A small network was trained on invented records. Each row is its activation on one of them, seen along a few directions.
After each row come some of the record's fields: G, D, M, F.
Other fields move the rows too, some of them a lot.
In the rows, 128 means zero.
[ 96 112  69 119 164 129 113 141 112 150 125 152 149 114 140 154 141 130
 133 111  91  77 156  83 161]	(G g3; D d1; M m2; F f2)
[116  81  87 101 113 134 179  78 145 120  66 140  92 144 120 139  97 108
 151 145 113 121 163  94 112]	(G g2; D d2; M m2; F f1)
[101 111 107  79 150 110 176 117 120 132  44 142 149 165 149  99 178 126
 106 140 133 111 113 118 123]	(G g3; D d3; M m2; F f2)
[148 127 126 121 128 121 101 116  95 139 165 103 144 144 128 105 108 159
 129 185 141 135 139 122 143]	(G g3; D d4; M m1; F f4)
[118  87 137  79 124 140 157 114 126  97 110 146 143 136 154 154 130 172
  99 129 135 141 103 109 104]	(G g3; D d3; M m2; F f2)
[124 144 143  96 101 135 140 124 156 155 121 108 149 113 169 134 148 132
 141 144 136 122 132 126  91]	(G g4; D d4; M m2; F f2)
[111 131  86 111 149 110 136 142 139 126 159 147 124 144 132  97  99 130
 106 132 133 156 156  99 156]	(G g3; D d1; M m1; F f1)
[109 162 145 136 153  96 132 108 149 122  96 138  94 147 114  94  96 143
 151 120  96 102 128 138 154]	(G g2; D d2; M m1; F f3)
[140 100 183 117  93 161 142 108 131 127 123 147 133 129 133 135 146 101
 109 151 103 139 116  78 122]	(G g3; D d4; M m2; F f1)
[141 157 165 205 131 119 117 151 132 142 216 148 112 121 133 130 105 155
  93  98 124 160 138 124 157]	(G g1; D d1; M m1; F f1)
[113 107  83 122 127 148 106 123 148 115  74 141 134 124 125  94 149 107
 146 156 144 115  89 128  84]	(G g3; D d6; M m1; F f4)
[162 108 133 135 142 213 102 136 143 142 120 103 133 124 121 151 148 163
 165 177 131 136 129 154  81]	(G g3; D d4; M m1; F f2)
[139 148 152 116 104 128 127 107 116 171 123 145 113  99 133 127 150 136
 104 147 100 119 150 121 134]	(G g3; D d4; M m2; F f2)
[133 140 151 158 124 130 151 123 126 163 112 123  96 176 108 129  84 137
 131 127  91 104 121 142 142]	(G g3; D d2; M m1; F f3)
[ 83  95 128 153 120 206 109 113 164 128  95 125 119 119 104 100 202 134
 174 182 118 130 123 170  97]	(G g3; D d4; M m1; F f3)
[118 135 160 167 111 127 162 140 135 103 119 102 128 170 141 138 108 148
  62  93  93 149 123 118 165]	(G g3; D d3; M m2; F f1)
[111 130 109  71 138  93 156  97 190 116  96 130 136 146 131 118 130 125
 159 109 117 108 134 103  60]	(G g4; D d2; M m2; F f2)
[111 145 182 147 147 120 121 153 141 107 159 149 128 105 106 137 118 121
 119 117 150 130 147 142 135]	(G g5; D d1; M m1; F f1)
[145 157 162 205 104  81 104 156 150 154 177 116 155 162 132 117 126 151
  64 140  96 126 162 135 187]	(G g1; D d4; M m2; F f1)
[125 174 155 120  99 119 163 122 131 139 101 145 103 150 100 130  96 148
 143 121  79 113 108 133 141]	(G g3; D d2; M m1; F f3)
[155 134 133 109 130 113 159 108 107 129 129 112 106 185  90 144 103 159
 149 132 107 141 148 128 149]	(G g3; D d2; M m1; F f3)
[159 182 109 226 158 211 109  98  98 134 115 119 190 112 141 147 215 135
 136 137 209  98 162 140  94]	(G g1; D d5; M m2; F f2)
[ 96 119 136  97 120  51 144  87 109 122 118 137  66 120  83 133 127 130
 131 100  96 127  69  92 168]	(G g3; D d2; M m1; F f4)
[119 101  89 112 115 166 108 125 122  96  87 143 131 115 127 118 128 136
 154 140 152 133 116 110  58]	(G g3; D d6; M m1; F f4)
[158 171 156 153 114  90 147 174 100 180 151 131 110 139 116 135 153 171
 132 129 134 137 130 134 186]	(G g1; D d4; M m1; F f3)
[ 97 112 135  80 131 131 156 118 142 119  75  99 182 169 155 134 186 131
 129 101 117 129 100 168 130]	(G g4; D d3; M m2; F f3)
[139 148 131 154 126 135 103 174  90 143 116 129  80 146 143 108 164 124
 128  81 112 135 150 121 156]	(G g3; D d6; M m2; F f3)
[127 138 140 119 145  89 124 109  87 128 166 112 119 142 156 124 148 167
  66 117  74 146 133 169 184]	(G g3; D d3; M m2; F f3)
[116 111 117 129 150 148 106 124 133 149 137 150 120 130 173 140 140 109
 124 144  96 144 133 119 103]	(G g3; D d1; M m2; F f2)
[142 171 150 153 137  98 159 161  83 171 200 160 101 150 141 124 131 148
 130 117 110 152 118 145 176]	(G g1; D d1; M m1; F f3)
[203 161 169 177 121 102 112 129 101 147 181 120 158 117 110 151 142 180
 123 143  86 159 169 167 165]	(G g1; D d4; M m2; F f2)
[149 125  94  68 117 125 143 130 112 103  92 153 138 125 121 118 116 122
 140 144 138 140 103  98  92]	(G g3; D d6; M m1; F f4)
[ 97 142  89 134  52  88 149 107 108 142 152 137 139 126 140 159 128 130
  83 142  82 157 132 131 149]	(G g1; D d5; M m2; F f4)
[ 99 114 145 126 136 108 118 139 133 133 136 117 179 141 104 109 114  82
 114 110 132 136 147 124 121]	(G g4; D d1; M m2; F f1)
[123  80 119  97 135 154 133 126 120 137 106 163 134 114 163 165 130  93
 157 135 133 122 148 128  82]	(G g5; D d1; M m2; F f2)
[125 126 135 109 147 153 104 128 152 154 148 130 151 131 176 154 131 103
 144  96 118 142 126 134  98]	(G g4; D d1; M m2; F f2)
[128 128 111 132 129 126 106 135 160  83 102 126 146 118 125 122 116 115
 138 142 134 103 133 181 116]	(G g5; D d6; M m1; F f4)
[166 211 164 151 145 106 112 118 148 141 130 126 116 151  90 168  92 109
  99  87 103 147 143  98 162]	(G g3; D d2; M m2; F f1)
[132 162 108 153 130 125  85 135 140 120 121 121 130 126 115 113 108 140
 102 118 106 120 124 160 134]	(G g3; D d6; M m1; F f4)
[121 124 111  99 168 125 110 138 125 117 114 148 162 150 153 147 143 131
 146 154 128 162 138 115  98]	(G g3; D d1; M m2; F f2)
[120 125 124 114 165 135 144 141 151 105 129 144 139 142 138 126  87 115
 133 148 143 146 113 110 157]	(G g2; D d1; M m1; F f1)
[128 130 150 153 139 193 107 137 113 143 152  98 117 147  94 153 133 118
 130 161 167 128  68 148 132]	(G g3; D d5; M m1; F f1)
[ 94  86  95  99 134 112 141  65 154 130  86 148 130 174  82 130 111  90
 112 135 141 115 139  76 112]	(G g3; D d2; M m2; F f1)
[104 130  66 112 147 208 109 126 193 146 101 112 111 122 115 142 195 107
 131 189 154 117  98 165  82]	(G g3; D d5; M m1; F f2)
[161 139 121 163 132 111 179 162 132 154 185 151 131 116 118 130 100 114
 113 137  90 154 107 123 158]	(G g1; D d1; M m1; F f1)
[155 127 144 107 108  88 120 156 152 147 109 127 126 110 145 148 102 132
 128 124 117 109 152 110 175]	(G g5; D d4; M m2; F f2)
[121 108  88 134 122 139 123 121 141 108 112 126 103 109 175  92 140  95
 151 143 160 108 119 139  90]	(G g5; D d6; M m1; F f4)
[119 127 110 107 164 127 114 126 148 158 119 153 136 149 178 142 132 103
 130 137 105 147 105 107 144]	(G g3; D d1; M m2; F f2)
[125  88 112 117 134 160  93 108 136  82 114 142 108 128 156 111 148 113
 156 150 154 129 105 124  99]	(G g2; D d6; M m1; F f4)
[154  74 120 120 150 171 148 141 153 106 128 109 113  92 140 144 145 131
 131 154 145 134 143 173 117]	(G g5; D d3; M m1; F f2)
[120 138 122 116 155 131 147  98 119 121 128 113 103 128 132 164 126 140
 170 150 128  44  91  64 154]	(G g2; D d2; M m1; F f4)
[167 124 130 186 129 104 134 120 148 146 143 133 110 160 112 106 178  88
 136 163 136 112 141  97 111]	(G g1; D d2; M m2; F f1)
[ 94  95 124 106 124 129 123  83 130 125 129 170 161  97 104 130  76 142
 123 153 119 125  86 135 124]	(G g3; D d1; M m1; F f4)
[133 119 165  96 111 121 127 125 126 162 135 133 142 129 121 109 127 150
 148  97 133 110 132 145 153]	(G g4; D d4; M m1; F f3)
[116 138 120 172 107 125 120 139  99 165 166 135 124 157 105 145 152 154
 128 142 157 121 135 163 159]	(G g1; D d5; M m1; F f3)
[111  99 115  97 130  64 174  69 155 124  90 156 110 146 126 103  77 144
 127 101 105 138 126  56 134]	(G g3; D d2; M m2; F f1)

Here are new rows. What are their fields?
[120 129  88  65 120 114 209 118 110 138  51 141 133 129 149 126 137 138
  94 116  83 137 139 112 114]	(G g3; D d3; M m2; F f2)
[ 87 108 114 104 142 163 145 134 109 132 138 160 108 163 156 114 133 144
 165 147 148 152 114 123 116]	(G g3; D d1; M m1; F f3)
[ 90 141 173 178 121 216  91 132 148 122 145 102 108 143 133 179 167 136
 156 138 156 118 126 212 124]	(G g5; D d5; M m1; F f3)
[195 163 196 176  88  40 127 125  72 125 188 127 123 150 113 140  95 165
  95  96  85 135 134 105 175]	(G g1; D d2; M m2; F f4)
[145  94 168 195 122 128  97 128 122 130 157 137 136 133 133 107 166 189
 173 145 138 143 130 153 141]	(G g1; D d4; M m1; F f3)
[132 154 114 117 120 134 103 135 138  95 138 131 133 140 143 119 106 147
 106 133 127 135 113 126  95]	(G g3; D d6; M m1; F f4)
[140 123  91 134 128 147 111 126 138 130  96 126 112 119 145 117 124 113
 138 128 119 131  84 127 116]	(G g3; D d6; M m1; F f4)
[ 92 128  94  88 101 177 182 113 161 138  93 126 136 112 155  99 164 126
 181 136 168 133 136 128  84]	(G g4; D d4; M m1; F f3)
[126 170 173 136  99 101 123 150 108 145 151 134 119 152 114 125  81 177
 112  96 108 145 134 112 216]	(G g3; D d4; M m1; F f3)
[193 184 174 172 111  87 104 160 122 134 173 145 144 140 120 167  77 173
  87  85 108 127  94 144 175]	(G g1; D d6; M m1; F f4)
[111  96 148 123 107 114 110 101 123 100  97 131 163 102 129 108 128 164
 150 148 110 157 116 102 130]	(G g3; D d4; M m2; F f4)
[119 152  88 137 121 121  91 113 164 121 132 133 111 138 160  99 116 131
  96 117 112 128 122 136 148]	(G g3; D d6; M m1; F f4)
[123 137  98 139 114 146 113 121 148 113  94 134 113  87 126 122 131 121
 136 118 101 146  99 134 105]	(G g3; D d6; M m1; F f4)
[108 109 108 124 109 165 156 143 129 145 107 117  93 124 173 119 158 137
 181 157 174 111 142 127 104]	(G g5; D d4; M m1; F f3)
[ 99 126 104  88 132  84 128  86 135 134 158 163 139 115 135 114  76 144
 106 144 113 145  99 112 170]	(G g3; D d1; M m1; F f4)
[129  96 100  85 153 115 150  51 183 115 101 100 139 112 129 145 168  98
 173 124 142 138 106  99  77]	(G g4; D d2; M m2; F f2)
[ 80 126  72  68  81  80 186  75 155 136  75 135 159 127 155 106  77 129
 153 126 141  92 127  92  80]	(G g4; D d2; M m2; F f4)
[125 113 142 137 114 155 102 150 151 153 135  92 140 120 102 110 138 128
 135 130 170 115 158 133 114]	(G g4; D d4; M m1; F f1)
[111 140 129 142 154 152  93 137 148 141 123 142 147 134 160 157 123 133
 121 135  96 140 132 140 100]	(G g3; D d1; M m2; F f2)
[122 102  85  69 105  92 194 109 192 111  65 147 140 145 130  99 111  86
 165  88 122 129 147  51  84]	(G g4; D d2; M m2; F f1)
[126 155 127 107 118 117  96 118 140 121 131 158 125 146 133 108 118 133
  85 115 135 110 111 125 136]	(G g3; D d6; M m1; F f4)
[143 120  85 140 152 130  80 132 126 112  99 111 132 139 134 102 134 134
 161 138 153 143 113 128 117]	(G g3; D d6; M m1; F f4)
[140  84 157 155 147 193 120 152 149 120 141 101  97  96 160 146 164 141
 123 143 174 121 119 160  82]	(G g5; D d3; M m1; F f2)
[125 100  94 148 147 206 121 135 142 124 117 108 103 115 105 134 180  81
 161 176 184 115 175 187  97]	(G g5; D d5; M m1; F f1)
[ 82 118 134 162 159 194 111 123 126 116 122 137 107 132 143 123 127 143
 170 144 121 134 135 185 127]	(G g2; D d1; M m1; F f3)
[140  99  98  95 117 156 104 111 114 116 113 149 118 132 134 110 127 121
 139 129 148 137 105 105  96]	(G g3; D d6; M m1; F f4)
[122 110 106 133 131 148  98 171 112 122  83 130 122 167 121 107 169 128
 149 107 122 131 142 133 139]	(G g3; D d6; M m2; F f3)
[218 162 171 201 133  95 119 180  83 169 194  96 110 122 110 137 121 165
 125 127 146 168 151 115 188]	(G g1; D d4; M m1; F f1)
